These are the activations of a small neural network, seen along a few directions. Each row is one input.
Each table varies a few parts of the input and shows all the possible inputs, shuffled.
A made-up example of a description, with smaller parts first: one of 8 places around a ring, together with either a single point or (one of 2 separate values, together with one of 4 places along a line) or one of 11 places around a ring.
Shared parts are said once, and a part with two or three values counts as separate values.

Rows:
R1: | -11.9 | -10.3 |  -4.0 | -15.6 |  -0.1 |  -9.2 | -14.5 |  12.4 |  15.8 | -12.4 |   5.3 |
R2: | -16.5 |  -7.3 | -13.2 | -15.8 |   4.3 |   1.7 | -15.6 |  10.9 |  12.7 |  -2.0 |   6.0 |
R3: | -16.2 |   2.0 |  -1.1 |  11.3 |   1.5 |  -2.1 |  14.2 |   4.9 |  -6.4 |   6.0 |  -9.4 |
R4: | -14.5 |  -0.1 |   6.8 |   8.0 |  -7.1 |  -5.1 |  -2.3 |   2.7 |   9.5 |  -5.2 | -10.9 |
R5: | -10.4 |  -0.3 |   5.9 |  13.4 |  -2.5 | -12.6 |  14.4 |   7.0 |   0.8 |  -2.9 | -11.5 |
R6: | -19.6 |  -5.5 |  -6.6 |  -9.8 |  -3.1 |   6.6 | -15.9 |   3.8 |  17.2 |   2.5 |  -3.4 |
R7: | -15.6 |  -4.5 |   3.3 |  -9.3 |  -4.0 |  -4.0 | -16.4 |   4.3 |  16.5 |  -8.2 |   1.5 |
R8: | -12.9 |  -5.7 |   0.7 |  -0.8 |   0.8 | -14.0 |   4.6 |  13.9 |   3.1 |  -7.0 |  -0.1 |
R9: |  74.5 |  19.2 |   5.3 |   7.4 |   6.7 |  24.7 |  13.9 | -37.0 | -40.4 |  15.1 |  15.3 |
R10: | -17.4 |  -3.1 | -10.6 |  -3.6 |   4.0 |  -4.6 |   5.4 |  12.3 |   2.2 |   3.0 |   0.1 |
R11: |  80.8 |  13.5 |  14.9 |   9.4 |   2.7 |  13.5 |  14.1 | -36.2 | -38.2 |   5.3 |  16.7 |
R12: | -20.1 |   2.1 |  -1.4 |   5.4 |  -3.4 |   5.0 |  -1.9 |   1.0 |   7.0 |   5.7 |  -9.4 |
Describe the family of inputs behind these rows. -> one of 2 separate values, together with either a single point or one of 5 places around a ring
Which other rows does R2 become when the choice among 2 separate values takes its other values? List them by row number. -> R1
Which other rows does R2 become when the place on the ring of 5 takes its other values? List them by row number. -> R3, R6, R10, R12
Which other rows does R6 become when the choice among 2 separate values takes its other values? List them by row number. -> R7

Rows:
R13: |  62.7 |  15.9 |  -7.0 |  -4.8 |  14.6 |  19.0 |  10.6 | -30.1 | -42.0 |  10.9 |  24.8 |
R14: | -95.3 |  -5.4 | -22.0 |   0.4 |  -5.2 | -21.1 |   6.3 |  44.5 |  31.0 |   0.0 | -30.3 |
R15: |   1.6 |  11.0 |  39.7 |  63.9 |  -6.7 | -39.7 |  82.2 |   9.3 | -49.7 |  -7.6 | -23.9 |
R16: | -80.1 | -13.0 | -21.1 | -17.2 |   4.0 | -12.3 | -11.0 |  36.4 |  37.4 |   0.8 |  -6.9 |
R17: |  62.5 |   0.3 |   5.5 | -25.2 |   5.9 |   0.0 | -19.8 | -23.0 |  -6.7 | -23.1 |  40.3 |
R18: | -83.9 | -14.8 | -22.1 |  -6.7 |   0.0 | -15.1 |  -5.4 |  42.4 |  29.8 |  -4.8 | -13.5 |
R19: | -73.9 | -22.3 |  -5.6 | -19.8 |  -6.0 |   0.3 | -39.7 |  24.4 |  52.9 |  -4.7 | -14.2 |
R20: |  60.7 |  28.6 | -11.4 |  15.9 |   4.8 |  49.3 |  10.7 | -38.2 | -44.5 |  45.6 |   3.3 |
R21: |  85.9 |  21.8 |  26.9 |  42.8 |  -6.4 |  28.2 |  27.4 | -51.9 | -50.9 |  24.5 |  -7.5 |
R22: |  54.0 |   1.9 | -14.9 | -33.4 |  17.7 |   2.3 |  -0.5 | -14.3 | -20.5 | -16.6 |  43.8 |
R23: | -81.1 | -10.9 |  -3.6 |  -4.0 |  -8.7 | -16.1 | -23.4 |  31.0 |  44.6 |  -8.7 | -25.8 |
R24: |  84.4 |  21.7 |   7.9 |  38.6 |   7.3 |  28.3 |  41.8 | -40.0 | -61.3 |  30.4 |  -5.0 |
R25: |  57.7 | -25.8 | -18.0 | -59.6 |  18.9 |  -7.0 | -26.0 |   3.8 |  11.2 | -33.1 |  51.1 |
R26: | -80.3 | -22.6 | -26.3 | -24.3 |   4.2 |  -2.2 | -20.6 |  36.4 |  42.6 |   1.9 |  -4.9 |
R27: |  63.6 |  29.0 |   8.0 |  22.3 | -10.8 |  50.3 |  -4.9 | -50.8 | -30.4 |  38.6 |  -2.2 |
R28: |  62.2 |  19.1 |   8.6 |   2.5 |  -0.1 |  21.3 |  -7.6 | -36.0 | -25.1 |  13.3 |  18.6 |
R29: | -75.3 | -14.7 |  -1.8 | -13.3 |  -4.5 | -14.7 | -30.6 |  27.1 |  50.4 |  -7.8 | -17.7 |
R30: |   4.0 |   9.5 |  59.0 |  68.6 | -19.0 | -45.2 |  65.6 |   0.9 | -36.3 | -18.9 | -32.4 |
R31: |  61.8 | -23.5 |   2.6 | -52.3 |   5.7 |  -6.2 | -40.5 |  -7.4 |  24.8 | -35.5 |  44.8 |
R32: | -91.2 |  -5.7 |  -4.6 |   5.6 | -15.7 | -19.3 | -14.6 |  35.8 |  42.8 |  -5.3 | -42.3 |
The inputs of R25 and R31 match in every part but one. If R16 is changed in the same way as R25 into R31, which row does it become? -> R29
Describe the family of inputs behind these rows. -> one of 2 separate values, together with either a single point or one of 4 places along a line or one of 5 places along a line
Which other rows does R22 become when the choice among 2 separate values takes its other values? List them by row number. -> R17
Which other rows does R19 become when the place on the line of 4 takes its other values? List them by row number. -> R23, R29, R32
Which other rows does R18 become when the place on the line of 4 takes its other values? List them by row number. -> R14, R16, R26

Rows:
R33: | -66.9 | -11.9 |  -8.1 |  -5.2 |  -6.6 | -12.8 | -17.1 |  29.3 |  37.1 |  -1.7 | -22.9 |
R34: |  18.3 |   7.0 |  14.2 |  21.5 |  -0.8 |  -5.8 |  27.0 |  -4.9 | -20.1 |  -3.4 |  -8.8 |
R35: | -30.8 |  -4.5 |   6.7 |   6.7 |  -3.0 | -13.0 |   7.7 |  13.0 |   9.0 |  -7.8 |  -5.1 |
R36: |  38.9 |  17.2 |  16.1 |  32.7 |  -5.2 |  15.1 |  22.8 | -24.1 | -31.4 |  22.6 | -11.0 |
R37: |  32.0 |  19.8 |  12.8 |  30.8 |  -4.0 |  17.9 |  27.0 | -22.2 | -32.7 |  20.0 | -12.3 |
R38: | -71.3 | -11.6 | -12.8 |  -8.2 |  -0.6 | -10.9 | -11.5 |  30.7 |  32.0 |   0.6 | -13.1 |
R39: |  45.7 |  -9.7 | -21.3 | -53.6 |  16.5 |  16.4 | -41.5 | -12.4 |   5.0 | -10.6 |  46.2 |
R40: | -32.4 |  -1.0 |   1.3 |   4.1 |  -7.5 | -14.9 |   4.7 |  14.9 |   7.6 |  -0.8 |  -8.5 |
R41: |  34.0 |  20.3 |   9.2 |  30.6 |  -3.9 |  12.3 |  25.7 | -24.2 | -37.1 |  20.1 | -10.2 |
R42: |  45.2 | -12.6 | -16.4 | -50.7 |  17.1 |  23.3 | -38.6 | -13.8 |  13.6 | -12.9 |  44.2 |
R43: |  17.6 |   8.2 |   6.5 |  20.2 |  -4.0 | -11.8 |  25.4 |  -6.1 | -23.7 |  -1.3 |  -7.4 |
R44: |  47.3 | -11.9 | -19.2 | -51.8 |  10.9 |  18.3 | -46.7 | -14.6 |  15.1 | -11.7 |  42.7 |
R45: |  17.6 |   7.7 |  17.0 |  24.2 |   0.3 |  -7.5 |  23.0 |  -9.0 | -20.0 |  -3.5 |  -5.8 |
R46: | -25.9 |  -3.9 |   4.7 |   6.0 |  -7.1 | -15.5 |   2.8 |  10.2 |  10.0 |  -6.9 |  -8.9 |
R47: | -69.5 | -13.2 | -10.6 |  -7.2 |  -2.3 | -11.2 | -10.8 |  33.3 |  35.5 |  -2.7 | -19.0 |
The inputs of R42 and R44 match in every part but one. If R34 is changed in the same way as R42 into R44, which row does it become? -> R45
Describe the family of inputs behind these rows. -> one of 3 separate values, together with either a single point or one of 4 places along a line
Which other rows agree with R41 in the choice among 3 separate values? List them by row number. -> R38, R39, R40, R43
A walk changes only the place on the line of 4. It starts at R33 and steps to R46. List the rest of the walk in order. -> R45, R36

Rows:
R48: | -25.7 |  -6.7 | -10.2 | -15.4 |   0.7 |  -6.1 | -19.3 |   9.4 |  18.8 |  -0.9 |   4.0 |
R49: |  93.8 |   4.5 |   2.8 | -15.4 |  10.6 |  23.1 |  -4.9 | -34.7 | -27.5 |  -2.8 |  34.2 |
R50: |  87.5 |  16.7 |  10.0 |   8.6 |  -0.3 |  18.4 |  14.0 | -38.7 | -44.5 |   8.8 |  14.3 |
R51: | -45.9 |  -9.7 |  -1.9 |   1.0 |  -5.2 |  -8.1 |  -4.0 |  14.1 |  15.2 |   0.2 | -15.6 |
R52: |  39.6 |  17.6 |   5.6 |  15.3 |  -3.3 |  23.2 |  12.8 | -26.3 | -28.9 |  11.4 |  -1.7 |
R53: | -80.8 | -17.3 |   1.1 |  10.1 | -11.6 | -23.2 |   6.7 |  38.4 |  36.6 |  -2.6 | -31.7 |
R54: | -10.2 | -14.0 | -15.2 | -42.9 |  12.0 | -12.0 | -34.6 |  16.6 |  27.6 | -17.6 |  24.8 |
R55: | -59.7 |  -4.0 |   1.5 |   3.9 |  -6.2 | -13.3 |  -2.9 |  26.2 |  25.8 |  -5.1 | -16.5 |
R56: | -15.5 | -10.4 | -16.8 | -30.1 |   6.7 |  -5.4 | -24.0 |  11.4 |  23.9 |  -8.4 |  15.0 |
R57: | -27.8 |   0.1 | -10.4 |  -2.1 |   3.3 |  -6.9 | -12.2 |  16.3 |  13.5 |  -4.5 |  -7.1 |
R58: |  51.2 |  -5.8 |  -2.2 | -28.6 |  10.5 |  15.1 | -20.7 | -23.4 |  -3.7 |  -5.1 |  34.2 |
R59: |  29.7 |   5.1 |  -2.4 |   1.7 |  -0.2 |  18.9 |   2.3 | -19.2 | -14.6 |  10.0 |   7.7 |
R60: |  34.1 |  33.1 |  42.5 |  86.7 | -10.6 |  -5.7 |  83.8 | -24.4 | -73.4 |  22.2 | -33.9 |
R61: | -70.3 |  -9.2 |  -4.6 |   7.2 |  -6.5 | -17.9 |   3.0 |  34.5 |  31.1 |  -5.6 | -27.7 |
Describe the family of inputs behind these rows. -> either a single point or one of 5 places around a ring or one of 8 places along a line
A walk changes only the place on the ring of 5. It starts at R49 and steps to R58. List the rest of the walk in order. -> R59, R52, R50
